These are the activations of a small neural network, seen along a few directions. Each row is one input.
In each table, some parts of the input vary, and every possible input appears once, in random order.
Descriptions start from the smaller parts, as in this example, which fits no table here: one of 2 separate values, together with either a single point or one of 11 places along a line or (one of 4 places along a line, together with one of 5 places around a ring).
Shared parts are said once, and a part with two or three values counts as separate values.

Other details of the inputs vary at random and push rows far along two fixed directions, the same in every table; ignore that.

Table:
r1: [-3.65 -0.60  6.43  0.44  1.55  0.99 -0.90  7.40  0.09  0.58  3.57 -3.16]
r2: [-1.72  3.51 -1.87 -0.90 -1.98 -0.86  0.34 -5.17 -0.56 -1.15 -2.52  3.89]
r3: [-1.38  0.21  6.81  0.23  1.31  0.49 -1.44  7.83  1.09  0.63  4.33 -1.86]
r4: [ 0.30  2.82 -3.02 -0.02 -2.16 -0.34  0.35 -6.15 -2.80  0.17 -0.28  2.24]
r5: [ 1.06  2.44 -3.92  0.84 -1.30  1.04  0.25 -5.06 -1.53  0.32  0.26  4.57]
r6: [ 3.48 -5.25 -1.84  1.32  0.38  0.82  0.50  1.39  1.47 -0.25 -1.79 -3.03]
r7: [ 1.06 -4.13  0.06 -1.67  1.42 -1.43  0.99  1.41  0.68 -2.21 -2.62 -1.50]
r8: [-0.88  3.47 -2.59 -0.60 -1.48 -0.64  0.07 -5.90 -0.97  0.13 -1.15  3.51]
r9: [ 0.76 -2.56  0.26 -2.77  1.24 -3.83  1.31  0.92  1.48 -1.43 -2.62 -1.68]
r10: [-3.97  1.02  6.56 -0.63  1.27 -1.42 -0.58  6.91  0.88  1.39  3.65 -3.31]
r11: [-1.25 -0.74  6.24  0.62  1.74  0.73 -1.49  6.31 -0.32  1.05  5.77 -3.59]
r12: [ 2.78 -3.06 -0.81 -1.74  2.47 -2.10  1.45  1.10  2.20  0.17 -0.98  0.03]
r13: [ 1.50  2.11 -4.30  3.17 -2.62  2.97  0.19 -4.41 -0.13  0.37 -1.55  3.74]
r14: [-1.72  5.38  3.50  2.88 -2.04  3.93 -2.27  0.84 -2.94  2.34  6.53  1.96]
r15: [ 1.81 -3.62 -0.79 -2.04  2.20 -1.55  0.52  0.33  0.50 -1.06 -1.53 -3.01]
r16: [ 0.20  2.96 -3.64 -0.30 -1.91 -0.47 -0.15 -6.08 -1.19  0.66  0.26  3.36]
r17: [-0.38 -2.41 -0.35 -2.87  1.70 -3.40  1.60  1.07  2.96  0.05 -3.29 -0.76]
r18: [-0.58 -3.49 -0.61 -2.15  2.13 -1.25  1.08  1.44  0.98 -1.54 -3.75 -2.64]
r19: [ 1.92 -2.95 -0.19 -2.06  1.92 -2.27  1.69  1.66  2.54 -1.09 -2.37  0.43]
r20: [ 0.73 -3.56 -0.70 -1.54  2.04 -1.43  1.10  2.40  1.93 -0.58 -3.93 -0.34]
r21: [ 3.01 -3.61 -0.81 -1.42  2.18 -1.56  0.61  1.34  1.48 -0.06 -1.68 -0.67]
r22: [ 3.17 -3.70 -1.78  0.18  0.19 -1.62  0.81  0.86  2.21  0.42 -1.83 -3.19]
r23: [ 0.65  2.56 -3.99  2.13 -3.13  1.54 -0.19 -5.38  0.18  0.65 -1.66  2.51]
r24: [-2.21  2.88 -2.69  0.37 -0.91  0.88  1.04 -3.65 -0.82 -0.77 -3.30  4.93]
r25: [-5.24  6.04  4.70  1.58 -1.93  3.27 -2.27  0.97 -3.34 -0.74  4.23  0.27]
r26: [-2.83  4.58  3.08  3.04 -1.97  3.70 -2.54  0.31 -3.95  1.25  6.89  0.78]
r27: [ 2.89 -4.18 -1.75 -1.75  1.88 -1.46  0.34  0.31  0.29 -0.49 -0.14 -3.25]
r28: [ 1.72 -2.76 -0.42 -2.55  1.82 -3.77  1.09  0.26  1.13 -0.13 -1.33 -2.18]
r29: [-1.67  5.08  2.78  5.40 -3.11  5.66 -2.86  1.88 -1.51  2.24  5.06  1.24]
r30: [ 0.44  1.55 -4.34  2.79 -2.93  3.37 -0.63 -5.14 -2.05 -0.92 -2.23  0.68]
Description of these inputs: one of 5 places along a line, together with one of 6 places around a ring.
Question: The inputs of r30 and r15 match in every part but the place on the line of 5. If r6 is changed in the same way as r30 into r15, which row does it become?
Answer: r11
Question: Change only the place on the ring of 6 in r9. List by row number the other rows that result.
Answer: r2, r3, r7, r19, r25

Table:
r31: [-0.75  1.66  0.95  0.90 -1.18  0.30 -0.38  0.81  0.56 -0.06  0.55  0.19]
r32: [ 1.41 -4.48 -0.90 -2.89  3.08 -1.92  0.98  1.77  1.44 -1.02 -2.34 -2.82]
r33: [ 2.89 -4.91 -1.47 -1.53  1.86 -2.79  1.45  1.11  1.31  0.53 -0.73 -2.69]
r34: [-1.54  1.58  1.61 -0.38 -0.08 -0.42 -0.18  0.05  0.47  0.08  0.97  0.98]
r35: [ 1.64  0.12 -7.35  1.05 -1.87  1.58  0.97 -7.98 -1.97 -1.81 -6.49  5.40]
r36: [-2.19  1.77  0.92 -0.69  0.52 -0.40 -0.46  0.10 -0.13  0.81  0.67  0.45]
r37: [ 0.07  1.87  1.04 -0.02 -0.66 -0.11 -0.69 -0.45  0.21  0.93  1.42  0.15]
r38: [-1.70  0.73  1.62  1.03 -0.84  1.27 -0.36  0.74 -0.57 -0.45  0.24  0.16]
r39: [-0.70  0.71  1.22  1.16 -1.34  0.86 -0.90  0.72 -0.50 -0.44  0.41 -0.21]
r40: [ 2.68 -5.35 -1.53 -0.53  1.42 -1.30  0.78  1.53  2.01  0.35 -1.55 -3.29]
r41: [ 2.06 -4.59 -0.34 -2.61  2.38 -1.90  1.33  1.49  1.96 -1.79 -2.15 -2.18]
r42: [-0.52  1.13  1.40  0.24 -0.88 -0.65 -0.28  0.37 -1.14 -0.21  1.32  0.34]
r43: [-0.05  1.22  0.78  0.02  0.22  0.55 -0.41  0.52  0.30  1.12  1.71  1.92]
r44: [ 0.16  0.66  0.60  0.43  0.65  1.85 -0.66  0.60 -0.78 -0.26  1.74  1.12]
r45: [ 0.24  1.29  1.06  0.56 -0.70 -0.20 -0.31 -0.24 -1.33  0.46  1.40 -0.13]
r46: [ 3.02 -5.05 -1.76 -1.76  2.37 -1.56  0.86  0.93  1.87 -0.38 -0.83 -3.29]
r47: [-1.39  0.98  1.67  0.02 -0.32 -0.38  0.30  0.29 -1.13 -0.28  0.98  0.65]
r48: [ 0.08  0.63  0.83  0.65  0.20  0.50 -0.02  0.75 -1.28  0.65  1.71  1.64]
r49: [-2.22  0.74  0.85  0.59 -0.25  1.22 -0.60  0.83 -1.13  0.28 -0.22 -0.42]
r50: [ 2.89 -4.37 -0.52 -2.37  1.80 -2.15  0.72  1.57  1.95 -1.72 -1.77 -2.50]
r51: [-0.66  1.78  1.24 -0.26 -0.81 -0.60 -0.69 -0.06  0.36  0.20  1.21  0.74]
r52: [ 0.13  1.55  1.04  0.45 -0.37  1.23 -1.03 -0.31 -0.92 -0.39  1.69 -0.62]
r53: [ 0.04  0.79  1.07  1.54 -1.06  1.25 -0.98  0.36 -0.62  0.27  0.65 -0.81]
r54: [ 0.00  1.78  0.71  1.18 -1.03  0.77 -0.39  0.33  0.39  0.67  0.74 -0.37]
r55: [ 1.64  1.04 -7.76  0.68 -1.77  1.00  1.61 -7.92 -0.91 -1.46 -6.39  5.79]
r56: [-0.57  1.20  0.16  0.18 -0.44  0.15 -0.49 -0.48  0.24  1.60  2.35 -0.08]
r57: [-0.60  1.01 -0.16  1.35 -0.77  0.99 -0.19  0.35  0.49  1.37  1.66 -0.67]
r58: [-2.06  1.21  1.01 -0.27  0.31 -0.35 -0.03  0.42 -1.73  0.43  0.73  0.12]
r59: [-1.75  1.64  1.38  0.84 -0.57  0.64  0.12  0.83  0.55 -0.11  0.38  0.52]
r60: [-2.26  1.63  0.63  0.43  0.09  0.55 -0.10  0.95  0.03  0.62 -0.05 -0.10]
Question: What do these inputs look like to the network?
Answer: one of 5 places around a ring, together with either a single point or one of 5 places along a line
Question: The inputs of r54 and r52 match in every part but the place on the ring of 5. If r57 is changed in the same way as r54 into r52, which row does it become?
Answer: r46
Question: Change only the place on the ring of 5 in r39. List by row number the other rows that result.
Answer: r31, r42, r50, r51
Question: Change only the place on the line of 5 in r37. List by row number the other rows that result.
Answer: r34, r36, r51, r56
Question: Change only the place on the ring of 5 in r41. List by row number the other rows that result.
Answer: r34, r38, r47, r59
